A small network was trained on invented records. Each row is its activation on one of them, seen along a few directions.
After each row come some of the record's fields: U, P, D, Z, L, Y.
Other fields move the rows too, some of them a lot.
[-12  15  -6   5 -28  29   3 -14  23 -28  12  46 -16 -23 -12  14  -7 -13
 -37  16 -10  -6 -30   9  12  -8  -4 -19 -13  23 -10 -19   1 -14 -14  -9
   6  46 -60 -25   0  12  19] | U: u4 / P: p2 / D: d1 / Z: z2 / L: l2 / Y: y1
[ 22   9   7   7  13  19  10 -26 -15 -11   8  11 -23   2   9  12   3  46
 -11  24  12  18  12  38 -24 -20  -8 -36  -9   1 -48 -16 -45 -13  -3   8
 -18   8 -26   3 -14 -13 -12] | U: u3 / P: p2 / D: d1 / Z: z1 / L: l2 / Y: y1
[ -7  31  -3 -41 -37  10  23  21  46  32 -13  41  -6 -37 -43 -17   5  13
  14  15  -7 -19  14 -16 -12 -23 -12  72  25  19  34  -6  -4   3  47   4
  10   1   1  27  -8  19 -19] | U: u4 / P: p1 / D: d2 / Z: z1 / L: l1 / Y: y1
[ 40   8 -22   1 -31   8   5  -6  30  18 -32   5   9 -41   7   7 -16 -19
   6   1   8  25  15  -7  -6  18  30   3 -24 -21   2  10  22  30  -8 -37
 -15  -6 -10 -10  -3 -11  23] | U: u1 / P: p2 / D: d2 / Z: z1 / L: l1 / Y: y2
[ 15 -15  43   5  -8  -3  21 -21 -72 -10  -6 -20  16  28  40  40  19   7
 -24 -14   6  22 -20 -14 -14   2  35 -58  25  -3  13   3 -32  41 -23  47
 -10 -16  12  -6  38   0  -8] | U: u1 / P: p1 / D: d1 / Z: z1 / L: l2 / Y: y1
[ 20  44   3  44 -33   3  35  -3  -8 -13  -5 -11   8  -9   0  -9 -35 -31
 -18  -9  -3  13 -26 -37   0  -8  24  23  14 -11  20   4 -11  16   4   5
   3   5  13 -11  -6  -5  -4] | U: u1 / P: p2 / D: d2 / Z: z2 / L: l1 / Y: y2
[-16  47  -9 -17 -17  27   9  20  61  36  -2  49  12 -51 -48 -21 -18   3
  32  18 -19 -28 -19  -6  32 -17   0  51  18  18  48 -27 -30  -8  -1 -10
 -20  41   3 -24 -40  10  -9] | U: u4 / P: p2 / D: d2 / Z: z2 / L: l2 / Y: y1
[-17 -11  11 -19 -11 -22 -17  -1 -28 -10  14  -3  25   2  26  -8   9  -2
  -2  -2  15 -19  25   9   7  -8   1 -29 -15  -7 -15  20  -5  -3  21 -13
  50  -2   7 -16   9 -11  -6] | U: u4 / P: p1 / D: d1 / Z: z1 / L: l2 / Y: y2
[  0  -7  13  28   1  14 -15 -22  16 -30   9 -13  16  12  13   1  23  -7
  20   5 -12 -19   8 -44  17 -11   3   2   6   7  17  25   3  14  18 -23
  16  24  -1 -17 -34  -6  -1] | U: u4 / P: p2 / D: d2 / Z: z2 / L: l1 / Y: y2
[ -3  -8 -33  -1  45 -19 -20   1  -1  -2  18  41  15  31  32  17  20  21
   0 -39  -9  46 -15  31 -36  36 -13 -26   3  21 -27   7 -18 -17   5  26
  -6 -12  -4 -23   0  -4  18] | U: u3 / P: p1 / D: d1 / Z: z2 / L: l2 / Y: y1
[ -1  14  -4 -16 -28   5   1  -1  -4   2  20  24  -9  -6  -9  20  17  11
 -47   0   9   3 -26   7   3 -25  -9 -14 -13  25   3   6  -1 -24 -16 -22
   7  20 -65  -5  13  20  22] | U: u4 / P: p1 / D: d1 / Z: z1 / L: l2 / Y: y1
[ -8   8   6  13  14 -15 -18 -10 -56 -22  -6 -26 -13  31   7   2  23  37
   9  11  18  12   7  21  39  11  25   2  17  19 -38   1  21  35 -16  18
 -24 -15  25  12  16  20  28] | U: u1 / P: p2 / D: d2 / Z: z1 / L: l2 / Y: y1
[ -3 -50  28  17   8 -19 -11  -8 -62 -20 -10 -69 -30  31  37   3  25  28
  -7  -3 -13  41  11 -14 -17  -8  14 -62 -22  49 -60   8  32  27  14  22
 -37 -14  10 -25   6 -20  14] | U: u1 / P: p2 / D: d2 / Z: z1 / L: l1 / Y: y1
[-20  25 -18  -8  12   2 -33  11  20  18  18  59 -10 -11 -30  -3 -37  37
   7  -8  11   9 -15  -1 -13  28  -5   9  12  -6  15 -22  -3 -13  37   5
   1   5 -13   2 -11  24  14] | U: u3 / P: p1 / D: d2 / Z: z2 / L: l2 / Y: y1
[-29   2  -7   3 -35  32  -2  11  47  28 -28  -9   0 -12 -21  18 -23  -7
 -19   5 -14 -29  -2   5   7  37  10  15 -17  -2  15  -6 -37   3  27 -23
 -27 -14  -2 -41  -4 -18 -17] | U: u2 / P: p2 / D: d1 / Z: z2 / L: l1 / Y: y2
[  4 -22  -4  36   9   1 -23 -24   2 -14   2  -5  16  -7  -2  12  16  10
  -8   1  -5  -8   0 -14  23   1  -5   2  -5  30  21  35  16  24  -8  -6
   4  48  -3  -4 -35 -10 -14] | U: u4 / P: p2 / D: d2 / Z: z2 / L: l1 / Y: y2
[ -3  27 -15  51  18 -10  12  18  37  -2  33  24 -18 -29 -12  -3 -13 -34
  13  -7  28  -6  -3  35  -1 -12  -2  50   3  -5  37 -28  -1 -15  12  -1
   1 -22 -11   2 -20  -2 -32] | U: u3 / P: p2 / D: d2 / Z: z2 / L: l1 / Y: y2
[ -2 -31   9   1   7 -28   8 -17 -39 -47 -31 -13 -18  18   6  55  16  12
 -60 -14 -13   5   7  13  18 -11 -27 -52 -16  11  -2  25  14 -20 -25 -17
 -15  -7   2  12  -3   1  -4] | U: u4 / P: p2 / D: d1 / Z: z1 / L: l1 / Y: y2
[ -8  28  -1 -23   0   1  19  13  24  10  36  27  -9  31   2 -12 -29 -34
   1  -8   7 -24  -2   9 -12  20  -6  -5   2  -9   7  25 -18 -14  24 -19
  37  23  15 -12 -11 -11  30] | U: u3 / P: p1 / D: d1 / Z: z2 / L: l2 / Y: y2
[ -7   7  -7 -23 -48   4  11  -2  -3  -5  13   4  -1  -1   2  28  13  12
 -46  -6   3   8 -24  12  13 -16 -24 -20  -1  13  11   2   7 -34 -19  -9
   4   7 -51   3  17  16  26] | U: u4 / P: p1 / D: d1 / Z: z1 / L: l2 / Y: y1
[ 10  19 -14  -9 -29  18   4  32  42  21  -3   5  12 -13 -40 -12 -30 -31
  -1  19 -34 -52  12  39  10  -3   3  25 -18  -6   0 -15 -33 -10  27 -20
 -37  -5  -6 -16  10  -1 -26] | U: u2 / P: p2 / D: d1 / Z: z1 / L: l1 / Y: y2
[-35  95 -32 -10 -22  18  26  51  70  10  82  51  -4 -89 -76 -35 -78 -58
  21   5 -24 -72 -36 -14   4 -27   5  89 -25 -46  58 -38  -5  -5  18 -22
  32   4   1  21   3  17 -16] | U: u2 / P: p2 / D: d2 / Z: z2 / L: l2 / Y: y2
[-25   8  -3  -3 -57 -10 -22 -25  -5  21  14  16   5  27  -6   8   3   1
 -27 -19   1   3 -25 -12  16 -21  25  11 -12  12  18  22  -1  -1 -12  34
 -23 -16 -35  25  11 -14  15] | U: u1 / P: p1 / D: d1 / Z: z1 / L: l2 / Y: y1
[-34  68 -17 -44 -19  -4  -1  14  39  28  -6  39  14 -36 -15 -28  -9 -18
  -3  37  15 -16  -4  -8   9 -35   5  27   6  13 -17 -18 -28   9  26   8
  28   4 -14  -3   6  15 -27] | U: u4 / P: p1 / D: d1 / Z: z1 / L: l2 / Y: y1
[-17  13 -42 -15 -58  21   6   9  33  19  54  -6 -12 -26 -32  25 -21 -48
   8   4 -24 -24 -15 -38  21   4   1  34   5 -17  27 -54 -17 -21  -1  20
  11  14   6  -7 -11   9   3] | U: u2 / P: p2 / D: d2 / Z: z2 / L: l2 / Y: y1
[-30  81 -18   7  15  11  23  44  56  13  11   3 -32 -68 -24  -5 -46 -33
  32   3 -27 -59  -4  -9 -16 -46  13  74   8 -31  28 -25 -15 -13  -7  12
 -22  -5 -41  18   2  -6  15] | U: u2 / P: p2 / D: d2 / Z: z1 / L: l1 / Y: y1
[  9 -37  26 -17  39   7  12   4 -25 -21  -4 -12  43  47  13 -17   7   3
   9   4 -11   1  13  15 -20   7  -4  -9 -51 -28 -13  -6  19  -6 -28  -9
   8  14  16   3  31   8   7] | U: u2 / P: p1 / D: d1 / Z: z2 / L: l1 / Y: y2
[-26  35   6 -19 -43 -14 -26  -2  20  17  10  15  -7 -21  -5 -14   1  -4
  23  -1  -8 -34  23 -27 -18 -37 -10   6  13 -23   8 -22   1  15  22 -10
  20   7  11 -10 -24  -6   9] | U: u4 / P: p2 / D: d2 / Z: z1 / L: l2 / Y: y1
[-25  -2 -13  35  15   8   9   0   2   0 -17  -3 -35  -3 -12   8  -2  15
   1  -8   9 -16  13   8 -49  -7 -34  -8  -4   1 -35  13 -19   0  -7  20
   3  18  16   6 -16   0  26] | U: u3 / P: p2 / D: d2 / Z: z1 / L: l1 / Y: y1
[-22  49 -10 -28  -1  13   9  35  44  28 -26  44   7 -30 -28 -30  -1  -2
   8   9   4  12 -39 -15  41 -31  -4  18   5   9  -6  -4 -19 -23  29  19
  25  26 -27 -35   4  11 -10] | U: u4 / P: p1 / D: d1 / Z: z2 / L: l2 / Y: y1

Which values does each new row have?
[ 49  -4   9  -8 -24  14   1  -8 -33  -1 -27  15  42   3  41  37   3   1
 -22  -9  -1  15  -1 -21  30   2  13  -9  -6  16   4  22 -15  20 -20   8
  17 -22  11  24  -3   2  13] | U: u1 / P: p1 / D: d1 / Z: z1 / L: l2 / Y: y2
[ 17  28   0 -22 -24 -21 -19  27 -10   5  -3  18   1   1  22 -14   2  23
  24   4   6  44  13 -29  13  -2 -21  -4 -17   8  28  12 -21  27 -11  10
  -1  12  -5  34   2  -1  15] | U: u1 / P: p1 / D: d2 / Z: z1 / L: l2 / Y: y1
[ -6  10 -13  10   6 -19 -11 -27  -4 -10 -22 -34  41   8  -4  -3 -14  -2
 -17  13  13  53   4  22   9   5 -16   8   3  -8  31  -1  18   0 -23 -23
 -12 -10  -2  14 -35 -23   1] | U: u1 / P: p2 / D: d2 / Z: z2 / L: l1 / Y: y2
[-10 -44  24  -2  14   4  -1 -54 -46   0 -11 -20  20  10  26 -13  12  -6
 -32  -1  24  18 -11 -30  -7 -10   3 -31 -20   0  -1  38  10 -17 -21   8
 -42 -36   4  -4  17 -15   8] | U: u1 / P: p1 / D: d1 / Z: z1 / L: l1 / Y: y2
[ 43 -26  12 -21  -8   1   9 -12 -23 -10 -20  10  29  -2  54  26  -5  -8
   2  -7  -2  24  45  -3   8  -5  15 -16 -24  -9 -19  21  12  19  10  18
  18  -5  17 -14  12  13   4] | U: u1 / P: p1 / D: d1 / Z: z1 / L: l1 / Y: y2
[ 16 -26   9   4  -4  25 -11  -3  -9  -6  15   2  -6  11 -30   2 -22  24
   7  17  -3   4  15   3 -26 -45   0 -14 -24  -6 -21 -34 -16  -5 -25 -13
   3  -5   5   4   8   4  -3] | U: u2 / P: p2 / D: d2 / Z: z1 / L: l2 / Y: y1
[  0 -33   1   2  12 -25  12  -5  13  19 -15  23 -18  21   5 -36 -28  15
  -1  19  -8 -11  -2   4  16  39   0 -22   4  -4   4   9 -10  -2  20   3
  28 -14 -19 -15  20 -25   7] | U: u3 / P: p1 / D: d1 / Z: z2 / L: l1 / Y: y2
[ -5 -30   5  24  -5 -23 -38  19 -79  -8 -12  -2  10  71  36  -8  29  27
   7  -2 -20  71 -27  16   3  37   2 -31  19   7 -13  17  -5   2   1  16
 -11  -6  17   1  -4  11  15] | U: u1 / P: p1 / D: d2 / Z: z2 / L: l2 / Y: y1
[  0 -38  14  67  -4 -34  -6  13 -81 -18 -17 -46  12  64  46  -7  23  14
 -16  18  11  56 -28   9   0  23 -10 -26  11  13 -20  20  30  21  -6   6
 -12 -19  26  -7  -7   9 -18] | U: u1 / P: p2 / D: d2 / Z: z2 / L: l1 / Y: y2
[  1  86  -2 -28 -15  26  -1  52  82  41  32  41   4 -56 -83 -12 -68 -27
  21  17 -33 -67 -31   2  10 -39   4  69  -5 -18  44 -62 -20 -27  14 -13
 -13   5  -1 -12 -32   8 -21] | U: u2 / P: p2 / D: d2 / Z: z2 / L: l2 / Y: y1
[-24   6   0 -21  -6  27  37  19   8  37 -16  -1  20  -8  30  32  18 -23
  -6   7 -11 -22 -10 -12   2  14  -3  36  -5 -26  -5 -21   9 -26  39  51
  -2  20  -2  15   4 -15 -19] | U: u2 / P: p1 / D: d1 / Z: z2 / L: l1 / Y: y1
[ -2 -59  26  -6  -1 -19 -33  -2 -29 -36 -14 -16  23  27  49  28  48  -7
 -23   2  12  -4  32 -24  -5 -10  -1 -31 -12  26  -2  33   5  -5  25  -2
  16 -11   1   4   0 -14  -9] | U: u4 / P: p1 / D: d1 / Z: z1 / L: l1 / Y: y2
[ 15 -44  39  -3  26 -14   4  -3 -64 -21 -10 -35  17  27  11 -15   7  13
  14 -25   8  36  28 -15  -4  30  10 -36 -20  33 -55  29  21   5  -3 -22
 -12 -27   3  -7  -1  22  22] | U: u1 / P: p1 / D: d2 / Z: z1 / L: l1 / Y: y2
